These are the activations of a small network on made-up records, seen along a few directions, one row for each record.
Each row is followed by the record's values for the fields G, C, Y, Z, K, V, M.
Other fields move the rows too, some of them a lot.
In the rows, 500 means zero.
Random noise pushes rows far along 12 fixed directions. That doesn't count. These rows show it; they differ only by the noise:
[610 404 429 410 561 602 402 684 483 318 585 587 639 426 355 440 557 676
 361 317 558 528 644 360 559 179 351 497 632 355 587 571 502 712]
[705 571 600 443 729 468 422 486 454 404 370 500 553 408 588 607 400 406
 498 416 533 638 606 593 476 642 334 471 627 531 466 493 596 582]
[567 410 444 235 474 732 155 500 556 404 606 153 933 634 465 580 493 348
 679 348 501 786 585 551 365 541 310 402 402 500 385 673 428 575]
[506 507 357 314 251 570 443 388 446 425 638 310 407 375 218 501 445 504
 525 562 513 446 701 575 457 528 676 447 586 397 350 479 297 605]
[715 520 407 316 696 499 587 424 366 683 362 296 337 389 817 623 373 517
 488 487 436 491 441 642 418 663 441 385 319 794 288 349 546 383]
[326 365 356 441 303 759 749 299 430 610 609 268 354 371 588 329 387 654
 536 625 334 441 499 471 333 424 495 378 386 720 397 457 391 273]
[413 462 445 531 650 563 600 486 409 571 600 478 400 440 528 497 454 585
 515 536 510 456 426 509 498 511 539 445 326 490 472 397 520 384]
[525 612 300 401 368 438 499 456 250 579 519 543 562 521 541 543 357 763
 521 487 512 399 337 659 538 528 609 554 379 604 304 429 508 525]
[504 497 472 514 518 268 449 586 363 541 465 629 441 389 440 598 549 490
 376 509 655 486 552 588 581 536 684 560 595 317 541 342 508 666]
[490 323 577 419 618 561 283 548 531 521 554 333 755 567 387 514 507 274
 502 658 482 764 488 585 483 519 486 317 370 636 576 554 453 452]
[560 594 445 388 227 500 429 417 281 524 376 496 636 578 564 382 298 535
 520 501 311 646 381 688 461 476 413 437 465 821 383 582 503 439]
[536 537 507 566 580 627 386 444 504 379 545 420 511 575 443 493 333 600
 630 459 554 471 513 485 505 624 570 565 484 401 367 575 463 540]
[550 248 467 564 586 446 581 710 431 608 398 619 356 400 587 337 548 693
 186 548 488 457 473 363 584 172 559 462 515 624 651 413 502 533]
[551 631 437 588 210 579 443 396 408 417 426 439 382 619 614 423 399 375
 572 280 368 514 533 472 502 453 464 566 478 403 516 628 485 517]

[164 460 550 497 180 493 424 559 405 474 488 516 549 467 455 238 524 553
 607 281 453 784 596 512 235 439 375 533 705 285 361 473 438 528]
G=g1 C=c1 Y=y1 Z=z3 K=k2 V=v1 M=m2
[530 551 585 399 670 510 579 604 549 424 561 627 411 368 353 511 671 333
 435 423 456 578 611 450 532 371 288 397 516 383 636 486 601 472]
G=g2 C=c2 Y=y1 Z=z2 K=k2 V=v2 M=m2
[570 498 510 504 269 642 373 487 601 344 522 438 476 624 287 281 408 642
 498 609 411 484 518 463 499 406 589 458 627 621 387 724 323 554]
G=g2 C=c2 Y=y1 Z=z2 K=k2 V=v1 M=m1
[459 251 673 709 478 442 482 678 610 509 249 451 401 471 788 327 639 303
 340 305 445 727 700 246 356 341 286 522 786 375 591 520 508 604]
G=g1 C=c1 Y=y1 Z=z3 K=k2 V=v2 M=m2
[591 602 656 582 714 352 537 665 438 542 336 631 120 526 394 289 314 524
 453 572 369 475 412 536 581 614 587 452 478 634 286 451 507 355]
G=g1 C=c2 Y=y3 Z=z1 K=k1 V=v2 M=m2
[501 843 348 601 523 665 603 418 367 412 582 478 394 681 759 577 390 517
 781  46 395 386 365 410 494 583 267 637 266 282 326 586 634 408]
G=g3 C=c1 Y=y3 Z=z3 K=k1 V=v2 M=m2
[699 685 276 620 159 497 410 522 455 418 574 567 439 767 490 508 524 445
 412 369 351 265 354 400 760 179 550 559 289 486 643 677 502 564]
G=g1 C=c2 Y=y3 Z=z1 K=k1 V=v2 M=m2
[587 576 558 658 234 382 370 534 556 366 414 621 337 565 325 345 417 618
 432 551 521 375 585 472 580 452 698 633 787 460 413 607 376 648]
G=g1 C=c2 Y=y3 Z=z1 K=k1 V=v1 M=m1
[181 106 324 400 372 725 766 635 492 707 644 320 336 305 666 293 716 671
 384 362 443 463 591 207 332 166 455 467 389 346 566 364 405 414]
G=g3 C=c1 Y=y3 Z=z3 K=k1 V=v2 M=m2
[537 497 375 721 203 453 346 364 447 536 398 397 596 712 764 503 368 654
 475 514 530 432 333 520 486 504 682 585 476 638 404 509 436 593]
G=g1 C=c1 Y=y1 Z=z3 K=k2 V=v2 M=m2
[507 526 427 191 797 512 590 504 456 518 751 450 534 271 328 687 635 459
 494 505 601 508 598 612 461 569 388 343 411 418 469 320 509 472]
G=g1 C=c3 Y=y2 Z=z1 K=k3 V=v1 M=m1
[354 438 520 545 537 469 418 583 481 679 538 349 389 627 437 466 488 415
 597 619 460 534 350 535 455 631 720 470 259 512 370 440 408 347]
G=g2 C=c3 Y=y3 Z=z2 K=k1 V=v1 M=m2
[537 749 416 592 578 437 563 422 319 574 546 569 355 638 545 600 424 403
 603 500 379 413 208 668 635 587 506 402 113 599 474 435 577 264]
G=g3 C=c1 Y=y3 Z=z3 K=k1 V=v2 M=m1
[418 495 474 661 394 501 512 521 569 458 595 544 534 588 566 542 642 453
 525 364 586 423 484 398 498 405 461 581 518 255 618 522 546 525]
G=g1 C=c2 Y=y3 Z=z1 K=k1 V=v1 M=m1
[521 612 629 663 740 600 270 490 599 401 573 324 459 834 292 518 304 304
 724 581 463 509 368 508 610 783 686 490 200 418 351 638 445 400]
G=g2 C=c1 Y=y2 Z=z1 K=k2 V=v2 M=m2
[665 561 337 242 337 504 425 594 377 411 460 511 677 478 522 527 517 662
 461 239 500 530 593 506 467 363 302 575 645 443 395 539 498 729]
G=g2 C=c3 Y=y3 Z=z2 K=k1 V=v1 M=m1
[451 576 495 302 361 623 686 421 453 310 645 614 529 263 187 381 517 525
 475 501 344 570 708 490 435 341 234 387 736 510 524 553 513 516]
G=g2 C=c2 Y=y1 Z=z2 K=k2 V=v2 M=m2
[526 401 595 322 425 521 303 521 626 309 528 519 762 352 265 507 573 463
 465 516 656 657 738 518 442 447 450 483 814 372 594 570 465 731]
G=g3 C=c3 Y=y1 Z=z3 K=k3 V=v2 M=m2
[460 450 698 750 797 398 531 547 642 390 553 686 441 410 328 561 500 648
 412 629 741 402 522 462 590 576 666 547 683 305 605 405 535 594]
G=g1 C=c1 Y=y1 Z=z3 K=k2 V=v1 M=m2
[581 700 588 587 740 518 501 583 507 317 545 648 320 536 313 435 405 593
 602 361 533 410 502 425 589 564 481 571 500 303 374 533 528 497]
G=g1 C=c3 Y=y2 Z=z1 K=k3 V=v2 M=m2
[494 609 480 366 380 430 569 304 351 463 530 545 773 337 518 614 466 377
 463 574 403 687 537 754 414 528 236 338 607 716 539 419 595 509]
G=g1 C=c1 Y=y1 Z=z3 K=k2 V=v2 M=m2
[632 476 491 548 669 772 414 394 603 403 556 312 394 620 510 455 298 632
 646 514 489 400 429 430 518 557 580 478 281 568 380 625 427 403]
G=g3 C=c3 Y=y1 Z=z3 K=k3 V=v2 M=m2
[648 543 276 244 182 545 583 391 393 517 499 411 431 387 511 539 465 616
 397 444 410 351 620 526 452 353 469 485 574 667 381 491 382 588]
G=g3 C=c1 Y=y3 Z=z3 K=k1 V=v1 M=m1
[621 708 522 386 710 460 358 634 417 394 551 664 538 571 395 595 523 460
 576 248 517 569 456 572 601 548 377 510 354 290 450 521 641 542]
G=g2 C=c2 Y=y1 Z=z2 K=k2 V=v2 M=m2
[470 441 523 715 588 540 651 282 515 403 507 525 660 389 612 593 315 747
 489 681 598 379 576 481 462 673 528 640 772 566 454 468 551 635]
G=g2 C=c1 Y=y2 Z=z1 K=k2 V=v2 M=m2
[306 359 372 413 145 530 334 650 500 631 448 493 646 672 627 324 625 643
 539 282 524 576 403 401 379 300 509 606 416 439 487 547 413 551]
G=g1 C=c3 Y=y2 Z=z1 K=k3 V=v1 M=m1
[511 341 661 455 665 339 377 664 679 523 395 474 485 366 465 574 738 320
 426 469 748 607 716 432 449 584 576 546 732 255 568 386 473 672]
G=g1 C=c3 Y=y2 Z=z1 K=k3 V=v2 M=m2
[678 477 445 352 390 487 426 621 548 513 355 355 210 445 487 364 545 530
 415 375 431 479 619 440 407 420 481 433 608 574 258 488 333 519]
G=g3 C=c2 Y=y2 Z=z2 K=k3 V=v2 M=m1
[542 602 335 412 517 495 705 466 405 464 709 667 663 414 342 644 560 581
 399 648 474 317 449 546 671 297 451 438 424 626 652 484 593 494]
G=g2 C=c3 Y=y3 Z=z2 K=k1 V=v2 M=m2
[768 600 171 306 251 334 517 501 347 561 482 435 363 413 532 654 570 586
 285 430 487 298 545 575 586 293 574 448 489 582 389 368 419 675]
G=g1 C=c1 Y=y1 Z=z3 K=k2 V=v2 M=m2
[622 356 651 603 640 509 387 712 536 329 506 696 433 491  59 266 430 501
 249 683 429 525 585 366 728 231 610 412 642 525 704 637 419 623]
G=g3 C=c1 Y=y3 Z=z3 K=k1 V=v2 M=m2

Here are new rows. What are their fields?
[399 418 499 450 482 472 514 493 486 514 441 543 478 389 541 446 434 778
 583 444 692 464 603 516 355 641 618 654 672 363 336 377 453 625]
G=g1 C=c3 Y=y2 Z=z1 K=k3 V=v1 M=m1
[401 329 508 906 365 559 450 489 623 489 457 488 506 636 834 379 628 482
 388 383 492 533 431 289 447 212 391 483 516 480 716 522 510 488]
G=g1 C=c1 Y=y1 Z=z3 K=k2 V=v2 M=m1
[391 335 734 771 698 684 493 588 667 429 364 556 284 531 730 271 532 424
 559 207 505 619 560 210 426 439 358 610 546 213 687 590 584 458]
G=g3 C=c3 Y=y1 Z=z3 K=k3 V=v2 M=m2
[366 460 541 656 657 708 579 436 554 403 697 539 704 596 378 448 393 692
 599 689 485 463 414 384 546 495 448 478 428 576 553 646 547 426]
G=g2 C=c2 Y=y1 Z=z2 K=k2 V=v1 M=m1
[429 460 311 556 190 638 756 317 420 520 575 394 465 439 685 433 478 669
 436 448 387 376 508 401 401 279 356 484 550 577 503 496 477 482]
G=g1 C=c1 Y=y1 Z=z3 K=k2 V=v1 M=m1
[799 476 458 375 419 479 302 530 496 518 300 383 758 697 748 603 435 487
 466 377 448 561 399 507 519 448 429 567 435 752 497 682 534 595]
G=g3 C=c3 Y=y1 Z=z3 K=k3 V=v1 M=m2
[543 491 342 368 175 600 450 375 467 563 473 424 405 536 525 358 385 749
 534 532 448 375 396 576 478 417 695 500 405 708 369 525 366 441]
G=g3 C=c3 Y=y1 Z=z3 K=k3 V=v2 M=m2
[364 646 639 363 668 422 554 556 349 586 476 595 409 378 555 427 527 310
 616 325 401 780 431 672 329 640 204 346 371 485 383 349 630 250]
G=g1 C=c3 Y=y2 Z=z1 K=k3 V=v2 M=m2
[530 491 421 407 426 441 564 596 352 613 383 547 374 471 738 427 528 496
 417 252 396 571 460 488 463 311 377 511 389 534 560 478 577 445]
G=g3 C=c3 Y=y1 Z=z3 K=k3 V=v1 M=m2
[448 414 560 415 635 273 540 667 369 729 338 589 523 492 593 513 520 413
 409 591 483 640 394 622 531 611 583 493 390 620 502 391 602 442]
G=g2 C=c2 Y=y1 Z=z2 K=k2 V=v2 M=m2
[396 528 578 380 631 532 452 566 426 526 534 430 523 490 391 406 471 423
 624 504 398 730 428 627 391 623 342 303 386 597 325 463 472 295]
G=g3 C=c1 Y=y3 Z=z3 K=k1 V=v2 M=m1
[553 429 504 443 809 437 694 507 486 474 604 635 353 242 374 643 588 484
 334 595 592 377 628 459 621 400 533 456 498 384 763 362 578 526]
G=g3 C=c3 Y=y1 Z=z3 K=k3 V=v1 M=m2
[486 694 481 286 312 595 613 328 445 451 532 318 279 335 436 496 502 140
 640 359 299 634 725 592 313 589 271 380 588 391 449 490 469 393]
G=g2 C=c3 Y=y3 Z=z2 K=k1 V=v1 M=m2
[438 279 457 449 487 381 441 472 634 746 430 352 576 485 665 659 621 473
 498 702 689 460 434 543 479 632 808 559 441 564 524 418 423 522]
G=g3 C=c3 Y=y1 Z=z3 K=k3 V=v2 M=m2
[268 400 606 542 587 596 528 708 543 468 587 513 273 426 257 185 629 408
 468 389 408 702 600 357 370 273 289 286 520 346 444 477 433 351]
G=g2 C=c1 Y=y2 Z=z1 K=k2 V=v2 M=m1
